A small network was shown many inputs. Here are its activations along a few directions, one row for each input.
In each table, some parts of the input vary, and every possible input appears once, in random order.
A made-up example of a description, with smaller parts first: one of 8 places around a ring, together with either a single point or one of 9 places along a line or (one of 3 separate values, together with one of 6 places along a line).
Shared parts are said once, and a part with two or three values counts as separate values.

Table:
row 1: [ 14.1  -2.5  32.7  84.3 -15.3  28.5 -28.7   7.6  36.5  14.6 -27.3 -14.0]
row 2: [  0.4 -11.1  28.1  65.0   0.5  29.5 -24.8  13.0  24.3  -4.5 -32.2 -20.3]
row 3: [ -8.6  39.9 -26.8  13.1  -2.8   2.7  21.5   9.1  25.4  26.0 -38.8 -34.8]
row 4: [ 25.3 -14.0 -27.2 -42.0 -23.8 -32.6  26.9 -18.0 -31.2 -24.5  30.3  36.2]
row 5: [-14.5 -15.8  27.5  34.1   7.6  43.3 -52.7  31.7  11.6 -10.5 -12.1 -20.8]
row 6: [-71.9  -0.2  53.8   2.6  16.3  20.0 -14.5 -55.4   0.0 -32.2  38.7  -8.0]
row 7: [-23.1  37.9 -32.9 -18.8  10.6  12.5  -8.3  27.1  13.4  16.9 -13.5 -37.8]
row 8: [-11.2  -1.5  50.5  27.9  36.0  22.8 -71.0  33.0   2.0 -33.6 -18.7   4.0]
row 9: [ 63.8 -30.3 -16.0 -81.4  -3.6   8.3  35.7 -42.3  -9.8   3.0  25.0   8.0]
row 10: [-21.2  55.7 -15.8 -20.6  42.4  -3.7 -26.3  25.6  -8.0  -5.2 -20.2 -12.3]
row 11: [  5.0  46.7 -18.3  33.5 -23.9   4.6  19.4   3.6  36.5  47.8 -38.2 -26.2]
row 12: [ -4.2 -59.8 -13.2 -18.8 -12.7 -53.2  46.3  -3.5 -25.2   7.3  35.6  88.0]
row 13: [ 40.7 -11.6 -20.2 -52.6 -13.8 -17.2  49.6 -15.6 -32.9  -5.3  41.4  -1.1]
row 14: [  5.4 -33.3 -22.2 -26.2 -17.5 -65.6  27.0 -16.0 -42.7   0.2  29.9  39.3]
Q: Describe the family of inputs behind these rows.
A: either a single point or one of 5 places along a line or (one of 2 separate values, together with one of 4 places along a line)
Q: Which other rows does row 8 become when the choice among 2 separate values takes its other values? List them by row number.
A: row 10

Table:
row 15: [-30.1 -17.8  11.7 -45.8  20.8   1.5  22.9 -43.3 -21.0 -21.9  46.0  16.8]
row 16: [-32.8 -18.2  42.5   0.5  31.2  43.0 -67.5  13.3  11.0 -29.2  -4.6  -9.0]
row 17: [ 28.5  67.9 -19.5 -10.7   9.0  29.9 -19.9  12.8  10.9  -5.9 -20.3 -82.0]
row 18: [ -8.2 -10.2  12.5  -9.2 -21.0 -28.1  26.9 -43.7 -19.7  -8.9  42.4  24.5]
row 19: [ 26.6 -57.8  15.9  -8.9   1.5 -23.2  -2.5  15.1 -37.1 -27.0  36.6  50.5]
row 20: [ 11.1 -34.0 -40.4 -17.5 -33.7 -24.6  51.7   1.7  -2.6  36.7  11.6  -0.9]
row 21: [-12.5   6.4 -49.1 -37.1 -16.7 -35.6  41.8  11.9 -12.1  10.1  10.0  22.7]
row 22: [-33.8  39.9 -25.8  26.5   1.2   8.7  -8.3  39.7  21.6  17.3 -26.3 -16.2]
row 23: [ 38.4   7.3   3.9  38.7  -6.2  44.9   5.4   3.9  53.1  41.6 -44.7 -10.1]
row 24: [-20.4  59.4 -13.1   8.1  36.4  -8.1 -27.0  28.7  14.6  17.7 -42.8 -11.8]
row 25: [ 60.6 -27.8 -17.2 -26.1 -26.3  -3.8  54.4 -24.1  22.3  35.1  -6.6  25.2]
row 26: [-35.1  21.0  43.5  49.7  -9.3  13.4 -23.0 -15.5  17.3  -3.4  -5.1 -20.1]
row 27: [ -1.1 -27.4  45.4  48.4  13.4  19.9 -48.9  42.6  -1.5 -24.2 -16.4   8.5]
row 28: [ 31.5 -35.3   2.1  25.5 -29.2 -47.0  16.9 -26.9 -26.2 -21.2  22.8  41.1]
row 29: [-10.8   0.5 -18.6  46.2 -15.8  22.3   1.5  28.9  27.8  44.1 -26.1 -36.9]
row 30: [ -6.6 -48.0  10.6 -58.4  20.0   6.3 -21.7 -14.2 -29.6 -29.9  48.7  37.6]
row 31: [  0.2  28.3 -36.6 -53.8  19.9 -50.6  24.2   0.9 -24.0  12.3  -6.4  29.1]
row 32: [-55.1  11.7  42.4  14.7  33.8  37.9 -25.6 -15.9  20.5 -19.6  -2.2 -30.3]
row 33: [  3.0  -2.7  31.8  83.1 -18.1  -0.4 -33.4   0.5   6.4 -14.5 -27.5  -0.2]
row 34: [ 46.6  36.5 -42.0 -73.7 -11.0  -6.4  32.1 -16.6 -31.9  -9.2  10.8 -38.3]
Q: Changing only one part turns row 20 into row 29. The same change can be made to row 15. Which row results?
A: row 32
Q: Describe the family of inputs behind these rows.
A: one of 2 separate values, together with either a single point or one of 4 places along a line or one of 5 places around a ring
Q: Which other rows does row 18 become when the place on the ring of 5 takes its other values? List them by row number.
A: row 15, row 19, row 28, row 30
Q: Which other rows does row 23 become when the place on the line of 4 takes its other values? List them by row number.
A: row 22, row 24, row 29

Table:
row 35: [ -9.3 -30.5  75.6  63.5   9.1  38.2 -55.1 -17.1  15.4 -28.3  -0.5  -0.3]
row 36: [-52.3   4.2  37.5  71.5   9.2   3.1 -30.8  18.2  17.5  -1.8 -17.7  10.9]
row 37: [ 13.9 -16.4  19.6  69.0 -10.1  31.4 -19.7  27.5  38.6  24.8 -42.9 -17.2]
row 38: [ 25.5  44.6 -64.2 -74.9  -9.0 -16.6  74.8 -30.1   1.6  35.6   2.2 -24.3]
row 39: [-19.4 -39.8 -10.4  -9.0 -17.6 -54.2  27.3 -17.1 -30.5  -5.1  34.8  56.4]
row 40: [-10.6  78.0 -29.0   7.6  -2.9  38.0  -0.6  10.5  39.7  34.3 -40.8 -85.8]
row 41: [ 46.3 -47.7 -24.2 -11.9 -33.7 -18.5  44.4  -4.1  -3.0  23.1  15.4  41.5]
row 42: [-19.5 -22.4   6.1 -85.3  36.6 -17.0  -6.5 -14.8 -54.4 -45.9  57.7  21.9]
row 43: [ 46.4  22.2 -60.1 -46.2 -17.6 -44.5  46.2   5.9 -14.6  27.6  -8.9  12.8]
row 44: [ 22.5 -68.5  32.9 -14.4 -21.0 -14.8  14.3 -40.7 -35.3 -41.5  57.0  45.4]
row 45: [-56.1  20.4  42.4  -9.9  55.3  42.7 -76.8  14.9   1.0 -45.1  -0.9 -15.9]
row 46: [ 12.6  55.9 -26.2  40.1   1.7  12.1 -17.5  47.0  24.0  22.3 -55.3 -45.5]
Q: Changing only one part turns row 39 into row 36. The same change can be made to row 38. Which row results?
A: row 40
Q: Describe the family of inputs behind these rows.
A: one of 2 separate values, together with one of 6 places along a line

Table:
row 47: [-33.4 -20.0  24.3 -22.3  29.2  -4.5  -4.6 -13.8 -15.2 -21.1  26.3  21.9]
row 48: [ 22.1  22.7 -37.3 -75.3   5.5  10.0  23.5 -13.7  -1.9  13.0   8.0 -27.2]
row 49: [ -6.7  13.0  23.0  74.6 -21.8  50.3 -16.7   0.8  52.3  23.5 -34.3 -47.1]
row 50: [ 35.4 -67.2  24.7  18.9 -24.8  -8.1   1.0 -16.2 -12.9 -16.8  22.2  37.8]
row 51: [ -1.6 -47.7  42.5 -16.3   6.2  16.4 -22.0 -19.5 -25.9 -45.7  47.1  18.2]
row 52: [  1.1  -0.3 -23.1   6.6 -21.8 -36.0  13.0   4.8  -5.5  10.6   2.4  40.2]
row 53: [ -9.7  50.3  40.3  39.7  33.0  46.7 -59.0   8.3  29.5 -13.5 -42.0 -46.0]
row 54: [  2.9 -36.6  10.3  12.4  -2.8 -26.2  19.6  -8.3  -6.0  11.7   4.3  42.8]
row 55: [-37.1  15.4  -9.5 -30.3   7.8 -14.3 -12.8  -2.3 -16.8 -23.4  17.8  19.1]
row 56: [ 53.3  12.3 -51.2 -34.8 -24.8  -7.1  55.9  -4.1   9.1  33.9  -9.8  -3.9]
row 57: [-37.4  26.6   9.6  65.8  21.7  27.9 -55.3  65.1  29.9  12.8 -52.0 -31.4]
row 58: [-11.8  22.5 -21.4 -37.6  12.2 -17.0  14.0  -5.3 -24.7  -6.4  13.7 -23.0]
row 59: [ 22.9   9.0 -32.3  -1.2 -19.6 -38.2  43.4   4.2 -11.8  21.4  -3.8  -1.5]
Q: Describe the family of inputs behind these rows.
A: either one of 3 separate values or (one of 2 separate values, together with one of 5 places along a line)
Q: List by row number the other inputs of the same sort as row 59.
A: row 47, row 48, row 50, row 51, row 52, row 54, row 55, row 56, row 58

Table:
row 60: [ 22.9  31.9 -68.4 -65.0 -23.9 -33.8  71.1 -17.8 -10.1  32.0  10.0  -1.5]
row 61: [ 14.7 -18.2  -8.2 -58.7  -3.0 -25.2  20.4 -13.8 -39.3 -30.4  38.2  31.8]
row 62: [  1.7   0.1  30.6  59.8  -7.0  38.8 -20.0  17.3  45.3   9.8 -37.5 -28.4]
row 63: [  9.0 -37.9 -16.6 -27.5 -12.0 -45.6  29.5 -14.2 -26.0  -2.9  24.1  45.9]
row 64: [-14.3   5.7  19.4  70.8   0.9  31.7 -25.9  21.8  25.9   4.6 -31.9 -20.5]
row 65: [ 10.0 -26.2  -8.3 -47.2   5.4 -31.4  29.7 -15.9 -29.7  -2.0  31.0  46.0]
row 66: [-29.6   7.5  27.5  63.8  -3.3  14.2 -38.6  29.5  27.8  -0.7 -25.9 -18.8]
row 67: [ 40.4 -41.5 -15.6 -27.7 -15.4 -24.5  46.0 -32.6  -2.8  12.2  23.5  34.3]
row 68: [-27.4  29.9  26.0  36.5  24.4  31.0 -47.9   7.8  18.6 -23.8 -17.0 -28.8]
row 69: [ -1.9 -27.6 -11.7 -70.7   7.3 -11.0  15.4 -18.3 -33.4 -17.1  50.6  20.6]
row 70: [  8.4  62.0 -23.4  19.4  12.2  26.5 -20.8  40.4  31.7  32.4 -57.0 -62.1]
row 71: [-38.2  25.8  32.9  20.3  26.5  37.9 -53.8  -2.7   8.8 -16.7 -19.7 -37.0]
row 72: [-28.4  23.7  30.1  46.7  12.9  26.7 -43.6  19.4  17.3  -0.9 -20.1 -15.4]
row 73: [ 32.7 -35.3 -14.1 -20.5 -25.0 -35.3  38.5 -20.9 -34.2   3.5  31.8  33.9]
Q: Describe the family of inputs behind these rows.
A: one of 2 separate values, together with either a single point or one of 6 places along a line
Q: Changing only the choice among 2 separate values turns row 66 into row 63. The same change can be made to row 68. Which row results?
A: row 61
Q: Which other rows does row 73 become when the choice among 2 separate values takes its other values? List them by row number.
A: row 64

Table:
row 74: [-48.1  70.4  38.2  74.9  38.1  75.4 -84.2  42.5  55.8   2.0 -67.3 -82.9]
row 75: [-27.8  18.2 -34.0 -50.6  12.3 -26.1  19.9   0.9 -14.4   7.4  12.6  14.1]
row 76: [ 42.8  26.9 -39.0 -39.7 -17.5   3.6  50.9 -23.4  11.1  31.6  -5.7 -32.9]
row 77: [ 39.6  -6.7 -15.2  35.3 -42.1   8.0  32.8  -6.3  28.3  35.3 -19.7 -13.4]
row 78: [-15.2   9.6   0.4 -38.3  10.6 -17.6   0.7 -18.1 -31.3 -29.8  31.8   5.0]
row 79: [ 22.9  -6.3 -16.3  26.1 -15.8 -17.2   4.3  27.1   2.4  18.0 -18.9  12.8]
row 80: [-26.9 -15.0  -4.3  26.2  -3.0 -25.5   7.9  17.7   0.1  13.6  -4.5  31.2]
row 81: [  1.5 -41.0  28.3 -45.1  15.2  19.4 -11.5 -26.3 -22.8 -36.7  44.0   7.6]
row 82: [ 23.7  26.6 -44.3 -48.8   3.9 -18.5  22.2  10.2 -12.7   9.0  -5.6  -5.1]
row 83: [-14.6 -20.9  28.5  34.4  -4.0 -19.5 -16.1  -7.2 -14.0 -21.5  10.5  26.6]
row 84: [  2.3 -61.8  57.6  25.5   2.2  18.2 -26.9 -17.2  -2.4 -28.9  22.9  37.0]
Q: Describe the family of inputs behind these rows.
A: either a single point or (one of 2 separate values, together with one of 5 places along a line)
Q: Which other rows does row 77 become when the choice among 2 separate values takes its other values? List them by row number.
A: row 76
